A small network was shown many inputs. Here are its activations along a few directions, one row for each input.
Each table varies a few parts of the input and shows all the possible inputs, shuffled.
A made-up example of a description, with smaller parts first: ring(5) and (point or line(9) or (values(3) and line(4))).
Shared parts are said once, and a part with two or three values counts as separate values.

Other details of the inputs vary at random and push rows far along two fixed directions, the same in every table; ignore that.

A family of inputs:
x1: 46,-6,35,25,-25,2,-30,-48,-29,38,14,18
x2: 34,-13,27,38,-7,-2,-26,-36,-26,26,15,-5
x3: -18,-14,0,34,6,3,-1,-5,-23,-14,31,-24
x4: 56,-22,39,17,-14,0,-25,-61,-31,55,14,14
x5: 61,-5,38,-12,-10,-9,-30,-53,-7,73,-8,22
x6: 10,-10,11,21,-8,6,-2,-12,-24,-6,3,-8
x7: 12,52,-37,-93,54,-16,-14,48,65,38,-48,35
x8: 6,34,-18,-69,17,-13,10,11,54,19,-51,12
x9: -26,-6,-5,-4,-9,8,13,25,-2,-19,-2,-10
x10: -11,-2,-12,2,2,4,16,14,-4,-32,-9,-11
x11: 0,15,-14,-33,18,-25,6,14,41,7,-14,16
x12: -12,-23,9,23,-13,19,7,-3,-32,-10,25,-13
x13: -7,-9,-9,8,13,-7,5,-1,-1,-12,19,-10
x14: -21,19,-18,-14,9,5,6,14,21,-16,-10,-15
x15: 39,-1,28,-15,-22,-10,-23,-24,10,62,-6,31
x16: 0,-17,1,22,7,-9,-4,-3,-11,-10,20,-10
x17: -3,-23,3,24,-6,16,12,-12,-31,-23,22,-11
x18: 52,-14,36,23,-13,3,-27,-57,-36,44,11,8
x19: -20,-9,-6,-3,-3,8,23,20,6,-28,7,9
x20: -38,9,-16,-21,-5,8,25,41,21,-22,-13,3
x21: -14,-10,0,13,-8,9,11,9,-16,-24,2,-13
x22: 2,24,-25,-44,22,-16,10,11,45,6,-32,2
x23: -20,8,-11,-4,-3,15,9,10,-4,-27,-2,-14
x24: -20,-11,-9,-11,2,11,22,16,3,-25,8,-5
x25: 51,-13,37,9,-20,0,-31,-52,-24,55,11,13
x26: -25,0,-8,9,5,-5,-2,15,6,-15,9,-19
x27: -21,-12,-1,32,2,5,-3,-4,-20,-15,31,-25
x28: -22,0,-14,2,16,-4,9,9,6,-15,12,-17
x29: -17,5,-7,25,-1,6,6,4,-10,-23,9,-10
x30: -6,-12,0,39,-1,7,0,-3,-24,-23,16,-22
x31: 39,-11,31,7,-16,-5,-22,-31,-18,40,-2,10
x32: 43,13,24,-31,-10,-15,-18,-25,21,61,-27,35
x33: 0,-17,-2,28,-3,14,11,-14,-33,-26,16,-13
x34: -24,15,-11,-7,6,-12,2,18,22,-5,-1,-3
x35: -3,0,-5,-12,-1,0,17,7,10,-13,-8,14
x36: -27,11,-15,-20,-6,5,12,30,16,-22,-15,-12
x37: -10,8,-4,6,2,2,-4,8,9,-12,-2,-15
x38: -22,23,-15,-7,2,1,6,17,21,-18,-9,-5
x39: 23,-10,21,18,2,-16,-26,-24,-7,32,13,-2
x40: -26,7,-9,1,-16,11,12,20,1,-23,0,-2
x41: -22,22,-22,-69,14,-4,24,35,56,1,-35,6
x42: -6,-11,3,36,-12,14,9,-9,-34,-25,17,-4
x43: -8,-6,-9,17,-4,8,18,2,-15,-31,5,1
x44: 3,-9,3,-1,-3,1,7,1,-6,-11,-4,-1
x45: -15,1,-19,22,23,14,-20,33,-29,-21,19,27
x46: -11,7,-20,-6,13,-7,12,20,18,-22,-14,-12
x47: 4,24,-22,-34,15,-19,11,13,42,3,-28,14
x48: -17,-12,-1,39,1,-2,4,-1,-22,-20,31,-9
x49: -28,15,-15,-7,12,-13,9,23,22,-12,-3,-3
x50: -14,-20,5,22,-17,19,5,-1,-29,-10,26,-14
x51: -8,-10,-5,37,3,12,4,-11,-28,-21,22,-22
x52: -12,-22,11,30,-17,16,10,0,-26,-16,25,3
x53: -17,-6,-2,15,-10,12,16,6,-13,-24,7,0
x54: 34,-2,21,-28,-6,-14,-15,-15,16,48,-18,21
x55: -19,-12,-6,-5,-2,6,16,20,1,-27,2,-5
x56: -6,11,-11,6,5,-3,7,3,6,-10,-3,0
x57: 9,1,-9,-6,20,0,-28,16,-2,13,-9,24
x58: -21,11,-10,2,-5,10,15,15,-3,-28,-7,-3
x59: 47,29,14,-62,5,-25,-20,-14,48,62,-53,27
x60: -14,17,-17,-35,21,-22,2,24,43,3,-22,-4
x61: 43,12,22,-25,-8,-12,-26,-25,16,48,-22,16
x62: 28,-7,22,-11,-17,-7,-20,-17,2,44,-4,12
x63: -9,-8,-1,37,1,14,0,-10,-27,-19,21,-23
Description of these inputs: values(3) and (point or (line(4) and line(5))).
The inputs of x7 and x57 match in every part but the values(3) part. If x24 is changed in the same way as x7 into x57, which row does it become?
> x55
The inputs of x25 and x40 match in every part but the values(3) part. If x8 is changed in the same way as x25 into x40, which row does it become?
> x42
A walk changes only the line(4) part. It starts at x11 and steps to x48. List the rest of the walk in order.
> x49, x34
Which other rows does x27 become when the values(3) part takes its other values? List them by row number.
> x26, x34
Which other rows does x53 become when the values(3) part takes its other values? List them by row number.
> x4, x21

A family of inputs:
x64: 28,-12,17,3,-3,-4,-11,-22,-8,29,10,22
x65: -23,13,-11,2,-2,15,3,25,-7,-26,-9,-10
x66: -20,1,-6,-13,0,-2,11,24,16,-10,-6,6
x67: 5,22,-12,-24,9,-4,6,4,21,3,-21,10
x68: 3,-1,2,-2,-2,12,-3,-3,-10,2,-1,-1
x69: 13,-6,17,25,-12,-2,-12,-24,-16,11,7,-3
x70: -27,-5,-6,32,-5,12,11,2,-21,-32,20,-20
x71: -1,3,-9,-16,2,0,15,6,9,-14,-17,0
x72: -11,8,-3,-27,1,-9,2,15,28,15,-5,6
x73: -5,7,-6,-24,4,-5,13,1,23,1,-12,-4
x74: -8,7,-6,-18,-1,9,3,15,4,-8,-18,-3
x75: 11,-9,10,31,-7,6,-3,-25,-26,-3,18,-5
x76: 14,-2,17,14,-11,-5,-16,-26,-6,27,11,-5
x77: -1,-24,14,37,-10,9,-3,-13,-33,-2,34,1
x78: -2,5,-6,-27,4,-7,9,18,25,1,-18,17
x79: 10,-16,23,16,-16,-5,-13,-11,-11,23,17,3
x80: 19,-13,23,7,-15,-7,-9,-25,-5,23,7,-9
x81: -1,24,-7,-26,7,3,-6,12,16,9,-21,7
x82: 19,-10,16,11,-11,11,-21,-6,-25,19,7,17
x83: -7,-10,-5,13,-4,10,9,12,-16,-20,7,9
x84: 34,-13,20,1,-9,-8,-6,-31,-5,21,-2,5
x85: -3,1,-8,-18,4,-2,17,1,14,-11,-8,-5
x86: 34,-8,14,1,-3,-2,-6,-32,-10,23,1,11
x87: -13,12,-11,-6,1,-2,12,12,13,-20,-15,-6
x88: 1,9,-2,-33,1,-12,9,4,31,7,-24,-1
x89: -55,-14,-31,84,18,23,6,26,-51,-88,54,-49
x90: -4,11,-8,-26,5,6,-5,19,11,9,-12,17
x91: -9,15,-14,-7,3,2,11,13,8,-20,-18,0
x92: -22,11,-7,-5,-7,-4,5,14,18,-8,-9,-16
x93: -8,6,-3,-23,0,-6,9,3,24,6,-7,-11
x94: 31,-9,13,4,-3,0,-11,-21,-13,27,8,26
x95: -20,7,-29,-4,37,-13,8,22,16,-19,-4,-24
x96: 19,-9,5,17,23,-17,-32,-9,-13,24,25,18
The inputs of x95 and x96 match in every part but one. If x71 is changed in the same way as x95 into x96, which row does it become?
> x83
What is each input in this table made of?
> values(3) and (point or (values(2) and line(5)))
Which other rows does x84 become when the values(3) part takes its other values? List them by row number.
> x78, x87
Which other rows does x65 become when the values(3) part takes its other values? List them by row number.
> x74, x82

A family of inputs:
x97: 36,31,-19,-54,26,-13,-17,9,38,34,-38,34
x98: 55,-8,40,28,-6,-15,-47,-48,-19,62,12,17
x99: -31,-25,-8,55,5,29,-8,14,-59,-37,49,-9
x100: -33,17,-21,-15,4,-15,17,27,38,-18,-12,-13
x101: 1,23,-13,-43,14,-13,12,-4,38,0,-42,-9
x102: 1,16,-7,-44,26,-16,-7,18,46,26,-15,19
x103: -73,18,-41,15,14,21,17,67,-13,-71,2,-24
x104: -47,-55,7,55,-36,42,27,22,-68,-66,47,-25
x105: 14,-19,37,40,-49,25,-8,-30,-49,1,27,10
x106: 5,-10,13,38,-20,9,-9,-32,-22,-1,12,-33
x107: 63,-18,39,8,-26,8,-7,-54,-29,49,-6,37
x108: -11,17,-27,-23,26,-6,14,29,29,-26,-17,4
x109: 50,-7,38,2,-10,-11,-20,-51,-8,55,7,-11
x110: -1,16,-18,-35,18,-28,14,7,42,-1,-26,9
x111: -28,5,-20,-28,13,-19,21,26,37,-8,-1,-6
What is each input in this table made of?
> values(3) and (point or line(4))
The inputs of x110 and x111 match in every part but the values(3) part. If x107 is changed in the same way as x110 into x111, which row does it become?
> x104
Which other rows does x101 become when the values(3) part takes its other values? List them by row number.
> x106, x109
Which other rows does x97 become when the values(3) part takes its other values? List them by row number.
> x99, x103
